Each row below holds a small network's activations on one input, seen along a few directions.
Each table varies a few parts of the input and shows all the possible inputs, shuffled.
A made-up example of a description, with smaller parts first: ring(8) and (point or (values(2) and line(4)) or line(11)).
Shared parts are said once, and a part with two or three values counts as separate values.

Other details of the inputs vary at random and push rows far along two fixed directions, the same in every table; ignore that.

Table:
row 1: [ -3 -12 -13  36   6 -26 -10  -4  10  13   5 -43  -3]
row 2: [ -9  11   4 -15   1   6   9   0  -3   2  -5  10   6]
row 3: [  5   1   9 -11  -6   7  12  -1  -2  -4  -8   7  -2]
row 4: [ -1 -10  -4   2  -5   9  12   8 -14   1  -7  10  -2]
row 5: [  7  -4  -8  -7   1  -4   9   0 -14  12  -4  15  -4]
row 6: [ 4  4 -1  8  3  9 15 -6 -4 10 -8 16 -3]
row 7: [ -2   7  -1  -8  -1  11  -4   2  -4 -11  -8  12  -2]
row 8: [ -6   3   9 -12  -3   2   7   5  -3  -3   0  11  -5]
row 9: [  2   7  21  11  33 -16 -17  18  -6   5 -24 -21  -1]
row 10: [  7  -2   3   3 -11   4  -1  -4 -16  12  -4  15   0]
row 11: [ -6  -3  -6   5 -11  -5   8   1 -14   8  -9  14 -12]
row 12: [  0   7   6 -12   0  -3  -2   5  -3  -2  -1  18   8]
row 13: [ -6   3   4 -11   3   4  -5  -2  -2  -9  -7  16   4]
row 14: [  2   1  10 -12  -6   3  12   1   1   0  -8  10  -3]
row 15: [  2   4   2 -11  -1   7  -5   1  -4 -10  -9  14   4]
row 16: [ 10   0  -1   7   0   7  15  -5  -3  11 -12  18  -1]
row 17: [ -5   1   0  17  18 -19 -15  -1  19   3  13 -47  16]
row 18: [ -2   7   6 -14  -4  -1   2   4  -2  -2  -4  13  10]
row 19: [ -6   3   8 -13  -3   6  12   1  -1   0  -4   8  -6]
row 20: [ -2  -4 -13  -3 -18   5   0 -14  22 -11  32 -15   7]
row 21: [  1  -8 -20   1 -19  11  -8 -13  27 -14  25 -13  -4]
row 22: [  0   1   7  -8   0   9  -2   0  -3 -13  -3  12 -10]
row 23: [  0  -1  26  14  33 -16 -13  15  -5   0 -21 -21 -12]
row 24: [  5  -5 -22  12 -27   7  -7 -17  10   8  30  -9   7]
row 25: [  1   8   4 -13  -3   6   9  -2  -4  -2 -10   8  10]
row 26: [ 6  0  9 -9 -4  0  1  4 -5 -7  0 14 -2]
row 27: [ -2  -3   4   3  -8   0   0  -7 -15  13  -2  17   0]
row 28: [  0  -2  -9  -8   5  -2  10   1 -17  11   0  14  -7]
row 29: [  1   8   5 -13  -4   3   3   2  -6  -5  -5  10  11]
row 30: [ -2   8   5 -14  -3   3   8   0  -1   2  -9  11   9]
row 31: [ -4  -8 -13  -5 -17   4   5 -19  27  -5  25 -14   8]
row 32: [ -1   2   1 -10  -1   9  -4  -1  -3 -10 -11  12   0]
row 33: [ -2  -1  10 -10  -1  -3   2   1  -3  -6   2  17  -3]
row 34: [ -6  -7   6  -8  -1   5  -1  -3   1 -10  -7  14 -12]
row 35: [ -5  12   6 -12   0   4   3   1  -7  -7  -1  10   9]
row 36: [ -3   3 -19  -4 -14   3  -8 -15  21 -10  36  -7  17]
row 37: [  4   1  10 -10  -6   3   6   3  -4  -7  -4   9  -1]
row 38: [ -1   5 -21  -4 -20   6  -4 -12  22  -9  31 -12  19]
row 39: [  5   2   5  -7  -3   9  -2   5  -2 -12  -4  12 -10]
row 40: [  4  -5  -6   7 -14  -4   8   0 -14   4 -13  13  -7]
row 41: [  6  -3   7  -9  -4   7  -2   2  -1 -11  -8  12  -8]
row 42: [ 3  6  8 -8 -6  5  7  7 -5 -8 -1  9 -3]
row 43: [  0   1  10 -12  -7  -1   6   5  -1  -3  -3  12  -2]
row 44: [ 11   1  -9  38  17  -9  -5  -3  19  18   7 -41   3]
row 45: [  0  -6   6  -9  -5   5  -1   1   3  -7  -9  14 -12]
row 46: [ -7   7   6 -14   1   3   9  -4  -2  -1  -7  11  10]
row 47: [ -1   5   9 -11  -3   8  12  -2  -4  -5  -4   6  -4]
row 48: [ -2  -6 -24  13 -11   7   7 -19  25  13  23  -5   5]
row 49: [ -6 -12  -6   0  -5   7  11  11 -12   5  -7  12  -3]
row 50: [  3  -2   4   2 -12   1  -1  -3 -14  16  -4  18  -1]
row 51: [ -2 -20 -11  31  13 -15  -7   6  11  11   7 -47   6]
row 52: [  1   9   0  -8  -1  10  -5   4  -4 -11  -6  13   2]
row 53: [ -1   5  20  12  33 -14 -16  16  -6   5 -27 -22  -5]
row 54: [ -1   4  21  24  25 -16 -11  13 -22  26 -16 -20  -8]
row 55: [ -1 -10 -29  15 -26  -2   2 -18  12   1  22 -11   0]
row 56: [  5  -1  -9  -6   4   1  11  -3 -19   6   0  12  -6]
row 57: [  0  14   3 -11  -3   8   9   2  -5  -3  -7   8   8]
row 58: [-11   4   0 -12   2   9  -4   0  -2  -6  -6  14  -4]
row 59: [ 1  4  9 -9 -1  2  2  2 -6 -9  4 14 -5]
row 60: [ -5  -9 -12  -4 -18   0  -1 -15  25  -8  30 -12   8]
row 61: [  3  -4   7 -10  -4   3  -2   3   2  -7  -7  15  -9]
row 62: [ -4   2   8 -11  -1  -1   1   5  -3  -4   4  16  -6]
row 63: [ -9   1   2 -10   2   6  -4  -4  -1  -9  -8  15   0]
row 64: [  1   0   0   7   4   3  14  -7  -2  12 -11  19  -1]
row 65: [  3  -2  11  28  19 -27  -3  16 -17  18 -28 -20 -13]
row 66: [  4 -11 -15  23  21 -23  -8  -5   7  17  14 -44   2]
row 67: [ 11  -4 -18  25  18 -17  -9   0   5  14  15 -47   0]
row 68: [ -7   5  -2  16  17 -16 -15   3  18   6  16 -48  13]
row 69: [  3 -10  13  23  25 -15  -1  26 -15  16 -26 -23  -4]
row 70: [  3  -1 -19  -5 -17   1  -9 -14  22  -8  31  -8  19]
row 71: [ -3 -10 -19   0 -16  11  -8 -18  26 -15  27 -13  -4]
row 72: [  3   0   9 -10  -5  -3   1   5  -1  -3   1  17  -3]
row 73: [ -8   6   1 -12   3   7  -5   2  -2  -6  -4  15   0]
row 74: [  6   0   0   5   0   4  14  -3   0  15 -11  20  -2]
row 75: [ -5 -10 -18  -3 -15   7  -9 -13  27 -10  28  -9  -2]
row 76: [ -5   6   6 -12   3  -3  -2   1  -4  -5   1  18   9]
row 77: [ 4  7  7 -9 -6  9 12  3 -3 -5 -6  6 -4]
row 78: [ -1  16  22  10  34 -11  -2  13 -12   7 -22 -29   4]
row 79: [ -5  -9  -2  20  18 -11 -19   0  22   1  11 -48 -10]
row 80: [ 13  -1   8  16  33 -20  -1  14 -22  18 -20 -23  -7]
row 81: [ -5  12  22  10  37 -20 -13  20 -11   8 -13 -20   1]
row 82: [ -7   6   1 -10   1  12  -3  -3  -4 -11  -6  12  -2]
row 83: [  4   5  21  26  25 -13 -11  10 -24  20 -16 -21  -6]
row 84: [  5  -3 -16   0 -19   3  -6  -9  22 -11  34  -8   5]
row 85: [  3  -6   5  -8  -4   9  -1   0  -1 -11 -10  11 -12]
row 86: [  2   4 -21  -3 -17   3  -9 -10  22 -10  34  -6  17]
row 87: [  4 -14  -5   2  -7   7  11   9 -13   2 -11  10   0]
row 88: [  3   1  -8   9 -13  -2   8   3 -15   3 -10  13 -10]
row 89: [ -4  -1 -21  -3 -14  10 -11 -17  23 -14  27  -9  12]
row 90: [  3  -8  -6   4  -7   9  11  12 -14   1  -9  11  -2]
Description of these inputs: ring(6) and (values(5) or (values(2) and line(5))).
Changing only the ring(6) part turns row 31 into row 3. The same change can be made to row 17. Which row results?
Answer: row 29
Changing only the ring(6) part turns row 7 into row 58. The same change can be made to row 57. Which row results?
Answer: row 2
Changing only the ring(6) part turns row 73 into row 52. The same change can be made to row 75. Which row results?
Answer: row 39
Change only the values(5) part in row 27. List by row number the other rows that result.
Answer: row 1, row 51, row 64, row 66
Change only the line(5) part in row 61. List by row number the other rows that result.
Answer: row 14, row 43, row 45, row 72
Start at row 65 and move only the ring(6) part, one step at a time. The first step leads to row 1. Which rows follow, in order?
Answer: row 11, row 55, row 88, row 40
Change only the values(2) part in row 25. List by row number the other rows that result.
Answer: row 3
Change only the values(5) part in row 65. List by row number the other rows that result.
Answer: row 5, row 50, row 69, row 74
